These are the activations of a small neural network, seen along a few directions. Each row is one input.
Each table varies a few parts of the input and shows all the possible inputs, shuffled.
A made-up example of a description, with smaller parts first: ring(8) and (point or line(11) or (values(3) and line(4))).
Shared parts are said once, and a part with two or three values counts as separate values.
(in the rows, 128 means zero)

Other details of the inputs shift rows strongly along two fixed directions, in all tables alike. That doesn't count.

Table:
row 1: [119  84  98 137 209 158 120 133 174 105 138 120]
row 2: [132 125  79  97 158 105 127 123 134 105 148 144]
row 3: [108 112 216 153 170 167 114  89 176 155  96 102]
row 4: [111 108 234 158 126 193 104  86  98 190  82 102]
row 5: [ 96 116 230 155 153 192 127  76 162 182  77 101]
row 6: [151 143  88  70  92  68 133 137  78 114 157 165]
row 7: [ 94 149  94 122 139  92 110 138 140 103 119 141]
row 8: [126 163 107 155 135  98 123 135 152 107 115 120]
row 9: [157 165  89 103  81  86 142 156  83 121 171 174]
row 10: [113 165  90 144 129  89 129 147 153 102 113 117]
row 11: [115 118 126 167 167 131 105 137 185 115 105  67]
row 12: [132 142  87 140 132 119 134 136 133 109 164 132]
row 13: [138 125 167 126  96 147 121 121 127 130  87 120]
row 14: [134 101  79 103 135 111 121 152 127 107 148 139]
row 15: [122 131 210 141 107 149 112 103  80 169  98 131]
row 16: [108  98  92 155 181 156 120 137 184 108 153  77]
row 17: [ 79 105  92 143 199 123  86 139 202  94 116  90]
row 18: [107  70  73 127 210 149 113 148 193  95 140 100]
row 19: [142 111  89 120 135 103 143 156 133 104 163 125]
row 20: [148 135 181 145 112 188 145 104  86 185 132 141]
row 21: [122 115  68  88 146 103 124 132 137 109 145 128]
row 22: [ 98 107 131 131 171 115  96 123 215 114 112  90]
row 23: [159 161 166 114  22 148 158 115  24 199 134 171]
row 24: [115  74 101 113 211 147 105 123 182 111 139  81]
row 25: [117 102 162 156 181 209 137 117 153 162 128  94]
row 26: [133 126  82 131 139 101 124 155 144  93 174 113]
row 27: [133  97 203 167 130 210 131  97 107 181 129  85]
row 28: [163 185 206 140  16 110 146 111  25 183  97 153]
row 29: [ 98 118 139 146 191 130 106 110 218 115 109 105]
row 30: [117 130 130 171 190 126 111 138 189 100 114  81]
row 31: [138 112  92 109 149 111 128 149 123 100 153 155]
row 32: [136 171  78 115  67  89 153 144  83 118 164 162]
row 33: [156 156 174 118  25 144 188 107  13 193 126 182]
row 34: [157 122 190 139  94 165 165 109  63 174 134 146]
row 35: [114 152  75 144 127  82 116 154 166  96 117 105]
row 36: [135 154  73  71  92  78 147 130  81 118 147 174]
row 37: [151 173 109 100  65  72 133 149 101  87 116 177]
row 38: [150 153 215 139  68 173 143  92  76 164  74 157]
row 39: [122 116  73 106 147 117 137 149 131 104 143 152]
row 40: [126  75 196 165 155 224 152  97 126 185 113  86]
row 41: [136 136 111 113 120  97 117 153 154  79 113 129]
row 42: [118 172  98  92  55  49 124 132 127 121 122 166]
row 43: [116 142 121 110 123  69 110 135 169 105 126 132]
row 44: [157 156  86  99  78  82 137 162  87 121 172 162]
row 45: [154 136  75 100  66  77 152 155  84 120 161 158]
row 46: [108 149  98 130 141  90 104 131 138 103 123 149]
row 47: [121  90 111 115 215 141 115 122 172 103 144 102]
row 48: [124  92  98 138 188 155 112 149 185 118 155  84]
row 49: [141  78 226 143 145 216 134  96  86 186 110 118]
row 50: [133 100 223 180 160 223 136  90 115 177 129  89]
row 51: [123 138 215 146 112 155 117  96  77 170  98 142]
row 52: [153 150  87 114  82  93 163 140  84 124 157 175]
row 53: [122 136  89 113 113 104 119 149 164  84 104 128]
row 54: [134 177  92  96  61  79 142 148 109  92 106 173]
Description of these inputs: ring(6) and (values(4) or line(5)).
Question: Changing only the ring(6) part turns row 11 into row 30. The same change can be made to row 4. Which row results?
Answer: row 51
Question: Which other rows does row 52 become when the line(5) part takes its other values? List them by row number.
Answer: row 1, row 2, row 12, row 20
Question: Start at row 36 and move only the ring(6) part, one step at a time. The first step leads to row 21. Which rows follow, in order?
Answer: row 24, row 6, row 47, row 2
Question: Which other rows agree with row 17 in the ring(6) part? List them by row number.
Answer: row 16, row 18, row 21, row 23, row 35, row 40, row 42, row 53

Table:
row 55: [115 111 147 150 178 174 121 116 149 149 136 110]
row 56: [137 141 149 128  81 125 133 131 109 142 104 124]
row 57: [139 101 127 102 124 141 132 122 110 129 141 134]
row 58: [125 141 139 126 130 122 128 113 133 134 118 143]
row 59: [142 125 132 144 119 138 138 137 114 121 129 129]
row 60: [119 139 154 133 121 134 121 104 117 153 117 146]
row 61: [130 162 129 107  78  94 148 116  86 141 120 173]
row 62: [126 139 130 129 114 107 125 124 136 131 123 114]
row 63: [130 162 133 122  77  82 123 122  82 133 130 163]
row 64: [123  95 166 110 160 148 116 107 137 144 115 120]
row 65: [119 142  87 117 121 104 138 139 112 125 153 152]
row 66: [125 100 146 155 150 173 128 122 154 141 128  79]
row 67: [133 118 131 136 124 155 151 126 116 135 121 137]
row 68: [146 124 151 147 104 148 140 134 113 143 126 126]
row 69: [114 106 122 141 185 157 139 124 162 126 136 108]
row 70: [130 126 112 135 162 134 130 130 141 121 141 112]
row 71: [138 149 124 123  90 100 127 148 124 115 117 141]
row 72: [122 150 108 125 105  79 112 137 131 118 139 141]
row 73: [142 142 118 128  89 115 137 142 111 126 146 138]
row 74: [129 126 143 131 112 160 151 115 105 145 127 138]
row 75: [123 145  77 112 107  80 118 152 155  92 134 119]
row 76: [150 159 130 122  73 100 145 137  82 143 149 153]
row 77: [134 101 154 101 128 142 120 126 121 133 105 134]
row 78: [123 144 148 131  88 113 121 114 104 157 121 126]
row 79: [111 122  97 138 183  97 110 139 186  82 133 107]
row 80: [129  80 156 123 179 170 126 109 139 144 135 105]
row 81: [117 127  31 125 193  72 116 175 196  52 171 110]
row 82: [108 114 152 151 173 153 107 105 152 140 112 103]
row 83: [123 144  96 109 109  99 138 145 128 105 112 156]
row 84: [141 164 138 118  70  84 133 127  96 135 129 155]
row 85: [150 137 144 131  95 150 148 124  93 146 123 154]
row 86: [143 142 144 126  94 151 144 117  94 148 132 151]
row 87: [113 115 158 141 165 172 118 111 166 131 104 110]
row 88: [133 106 152 110 125 146 126 111  87 160 142 138]
row 89: [130 151 109 117  96  90 121 145 136 105 130 138]
row 90: [122 126  43 124 161  78 123 166 182  82 165 100]
row 91: [130 110 163  96 114 144 121 113 108 143 111 138]
row 92: [133 148 116 129 101 103 128 143 103 138 154 139]
row 93: [109 120 150 132 145 159 132 112 146 134 103 122]
row 94: [125 112 150 147 178 174 133 114 153 144 131 109]
row 95: [117 120  85 130 178 116 111 151 187  80 114 106]
row 96: [138 147 153 122  94 137 136 123 105 141 100 155]
row 97: [128 143 128 126 131 112 125 118 127 125 118 131]
row 98: [149 129 139 139  83 137 145 132  97 148 125 124]
row 99: [137  68 175 133 165 197 130 107 130 150 115 104]
row 100: [122 139  67 123 123  83 122 157 136 112 162 118]
row 101: [117 127 132 137 147 128 116 131 155 104 117 113]
row 102: [104 142  73 113 134  77 122 137 146 103 138 152]
row 103: [138 161 126 123  81  99 135 136  66 141 150 159]
row 104: [127 140 134 125 121 131 123 121 125 123 110 128]
row 105: [109  85 163 119 175 158 102 105 147 148 118 111]
row 106: [131 127 116 137 133 131 130 139 132 109 142 121]
row 107: [122 120 144 147 159 161 123 118 123 150 133 109]
row 108: [127 117 186 153 140 168 125 117 132 138  92 109]
row 109: [127 128  59 123 157 107 123 153 163  80 152 118]
row 110: [139 113 135 148 146 162 134 126 129 130 119 114]
Question: Changing only one part turns row 72 into row 71. The same change can be made to row 82. Which row results?
Answer: row 95
Question: Changing only one part turns row 94 into row 85. The same change can be made to row 79. Which row results?
Answer: row 108
Question: What do these inputs look like to the network?
Answer: values(2) and line(4) and (point or line(6))
Question: Which other rows agree with row 92 in the line(4) part and the values(2) part? List them by row number.
Answer: row 55, row 65, row 88, row 100, row 103, row 107
Question: Start at row 98 and move only the line(6) part, one step at a time. The first step leads to row 68. Which rows follow, in order?
Answer: row 59, row 110, row 85, row 67
Question: Which other rows does row 63 become when the values(2) part takes its other values? List them by row number.
Answer: row 103
Question: Which other rows does row 57 become when the values(2) part takes its other values? List them by row number.
Answer: row 91
